[ 8.26 -8.12  9.07  3.87 -8.69 -8.42  1.03 -5.02 -8.56 -8.77 -8.67  8.75
  8.22 -8.56  8.83  7.23 -8.78  7.43 -8.47 -8.58 -9.05  8.45  3.27  8.51
  8.67 -9.13 -9.11 -8.54 -8.48  0.51 -7.13 -8.53  8.60 -7.99 -8.69  4.41
  0.55  1.47 -0.11  6.99  7.21 -8.66 -8.50  0.92 -9.05] -> <24>
[-7.59  7.98  6.77 -7.85  7.70  7.85 -8.10 -9.04  7.99 -4.51  8.47 -6.88
  7.67  8.39  9.12  4.58 -5.72 -8.95  6.82  8.05  4.96 -7.63  9.04 -7.70
 -8.35 -8.06  0.44  7.95  7.98 -8.93 -4.03  7.73  8.67  7.31  7.73 -9.01
 -9.09 -9.15 -8.71 -8.99  9.12  7.78  8.65  8.96  2.18] -> <89>
[ 4.95 -8.57 -1.30  5.77 -8.25 -8.34  6.22  7.99 -8.68  2.07 -8.49  4.73
  1.54 -8.16 -4.03 -3.18  4.25  8.76 -8.10 -8.72 -6.82  5.61 -8.72  5.50
  6.16  7.47 -3.71 -8.60 -8.35  9.01  1.14 -8.30 -2.71 -8.22 -8.23  9.03
  9.06  9.11  7.45  9.00 -9.01 -7.97 -8.68 -8.64 -5.01] -> <82>
[ 0.65 -8.84  8.68  1.90 -7.97 -8.81  1.23  1.76 -8.96 -7.65  8.88  3.38
  8.34  8.99  8.98  7.43 -3.52 -7.71 -8.96 -8.95  7.76  2.69  8.43 -0.51
 -2.73  0.88  8.62 -8.84 -8.54 -8.36 -8.73 -8.79  8.91 -8.99  9.04 -8.64
 -8.05 -8.00  3.53 -8.00  9.01  9.01  8.93 -0.80  8.69] -> <205>
[-9.01 -9.06 -7.12 -8.50 -6.72 -8.82 -8.31 -4.77 -8.58 -0.68  7.35 -8.87
  7.30  6.67 -0.05 -8.63  6.00 -6.75 -8.22 -8.59  8.23 -8.49 -5.99 -9.08
 -8.72  8.47  9.17 -8.43 -7.84  7.17 -6.91 -8.31  2.17 -9.14  7.96  6.06
  7.34  5.49 -7.44  3.44 -6.68  7.94  6.60 -8.32  8.82] -> <33>
[ 9.03 -7.95 -7.51  8.11 -7.38 -8.13  6.95  1.44 -8.29 -7.64  7.17  8.81
 -7.24  5.87 -8.86 -5.74 -8.35  9.11 -8.01 -8.37  6.68  8.95 -9.02  9.12
  9.00 -8.05  4.81 -8.33 -8.49  5.17 -4.60 -8.43 -8.86 -7.56  7.35  8.08
  5.05  9.13  6.55  9.00 -9.08  7.12  7.24 -9.10  6.30] -> <95>
[-9.11  8.10  7.33 -8.98  8.39  8.48 -9.09 -9.11  8.81  2.21 -8.36 -9.00
  8.65 -7.88  8.67 -4.08  1.17 -8.83  8.77  8.84 -8.14 -9.03  6.81 -9.14
 -8.95 -2.91 -8.77  8.86  8.99  1.20 -0.78  8.84  8.94  7.91 -8.84  0.39
  0.85 -5.17 -9.21 -1.03  8.06 -8.67 -8.32  9.04 -9.06] -> <52>
[-8.48  8.82 -8.83 -4.60  8.96  8.83 -1.46  4.42  9.06  8.74  6.45 -8.81
 -8.37  7.28 -8.64 -6.24  8.95 -7.72  9.10  9.09  8.59 -8.73 -2.70 -8.70
 -8.80  9.06  8.80  9.06  9.06 -0.77  7.67  9.06 -8.56  8.76  6.34 -4.02
 -0.66 -2.01 -1.03 -6.53 -6.62  6.32  5.46  3.80  8.41] -> <204>
[ 8.55  9.03 -8.11  8.58  8.16  9.02  8.86  9.13  9.08  9.02 -9.06  7.82
 -9.11 -8.86 -9.01  1.73  8.64  8.39  8.96  9.03 -6.58  7.63 -7.14  8.58
  8.51  8.53 -6.44  8.87  8.64  6.99  9.08  8.81 -8.97  9.06 -9.01  7.73
  7.12  8.49  9.03  6.22 -8.70 -9.03 -9.02  2.16 -6.76] -> <17>
[ 7.41  8.68 -9.10  8.40  8.66  8.49  8.95  7.78  9.03  6.24  8.55  6.20
 -8.96  8.23 -8.98 -3.37  3.43  4.93  9.02  9.01  8.96  6.22 -5.83  7.28
  6.07  0.52  8.74  8.71  8.19 -7.24  8.41  8.75 -8.95  8.66  8.71 -6.64
 -7.40 -4.40  9.01 -8.00  3.53  9.01  8.48 -4.09  8.93] -> <190>
[ 9.13  6.57  8.98  8.70 -0.04  5.21  8.61  5.05  3.43 -5.78 -7.59  9.12
  0.82 -7.03  7.99  9.04 -8.44  7.40  2.70  3.34 -9.01  8.84  7.20  9.11
  9.08 -9.00 -9.07  3.57  2.85 -6.42  3.00  3.30  6.11  7.43 -8.11 -5.29
 -6.48 -4.47  8.06 -2.29  8.14 -8.01 -7.42  7.58 -9.05] -> <91>
where: [6.67] -> <33>, 14
find: [ 6.77 -7.85  7.70  7.85 -8.10 -9.04  7.99 -4.51] -> <89>
find: [ 3.53 -8.00  9.01  9.01] -> <205>
rev: [-0.80  8.93  9.01  9.01 -8.00] -> <205>
at: [-8.16 -4.03 -3.18] -> <82>, 14

[-1.78 -4.01 -3.90  4.00  2.06 -3.17  3.92  3.87 -2.77 -2.28  4.07] : <36>
[ 0.43  0.03 -0.02 -3.58 -5.28  0.23 -3.09 -3.56  1.68  6.18 -3.62] : <44>
[-4.62 -5.49 -5.46 -3.41 -0.37 -5.02 -2.55 -3.38 -4.43 -1.90 -3.40] : <69>
[-0.52 -1.07 -1.00 -0.56  6.46 -1.63 -0.92 -0.73 -2.21 -4.07 -0.81] : <160>
[-3.17  3.93  3.87  4.79  3.38 -2.43  4.49  4.65 -1.95 -1.52  4.85] : <14>
[ 3.60  4.22  4.22 -3.71  2.48  3.03 -4.04 -3.92  2.46 -0.20 -4.22] : <111>
[ 0.83 -1.93 -1.79  8.49  5.61 -1.52  7.47  8.23 -1.46 -2.73  8.54] : <71>
at: [-3.17  3.92  3.87] -> <36>, 6
find: [-3.17  3.93] -> <14>
at: [-3.17  3.93  3.87  4.79  3.38 -2.43  4.49] -> <14>, 1

[ 3.83 -6.61 -4.44 -5.38 -3.14 -5.03  4.44 -0.89  0.91  0.10 -0.39 -3.22
 -2.85  2.43  5.71  2.03] -> <128>
[-1.20 -3.88  2.57 -3.76 -1.53  5.83 -1.79  0.53  3.13 -3.32 -0.67  3.74
 -4.29 -5.10 -2.95  1.44] -> <154>
[-2.26 -4.52 -3.06 -1.56 -3.84  2.14  0.26  3.89 -1.68 -1.13 -5.58  4.37
 -4.13 -3.63 -0.26 -4.46] -> <41>
[ 5.84  8.06  4.44 -2.26 -6.40  0.30  2.84  0.57 -1.37  2.08 -0.47  2.13
 -4.29 -0.06  7.59  3.10] -> <86>
[-5.13 -6.61 -4.44  2.10  5.49 -0.74  0.01 -1.95  1.66 -3.32  0.49 -2.41
  5.05 -2.05 -7.51 -4.72] -> <10>
[ 5.49 -0.74  0.00 -1.95  1.66 -3.32  0.49 -2.41  5.05 -2.05 -2.54  2.70
  2.89  3.17 -0.48 -4.07] -> <132>
find: [-5.13 -6.61 -4.44  2.10  5.49 -0.74  0.01 -1.95  1.66 -3.32  0.49 -2.41
  5.05 -2.05 -7.51 -4.72] -> <10>
rev: [-2.05  5.05 -2.41  0.49 -3.32  1.66 -1.95  0.01 -0.74  5.49] -> <10>
at: [-3.84  2.14] -> <41>, 5

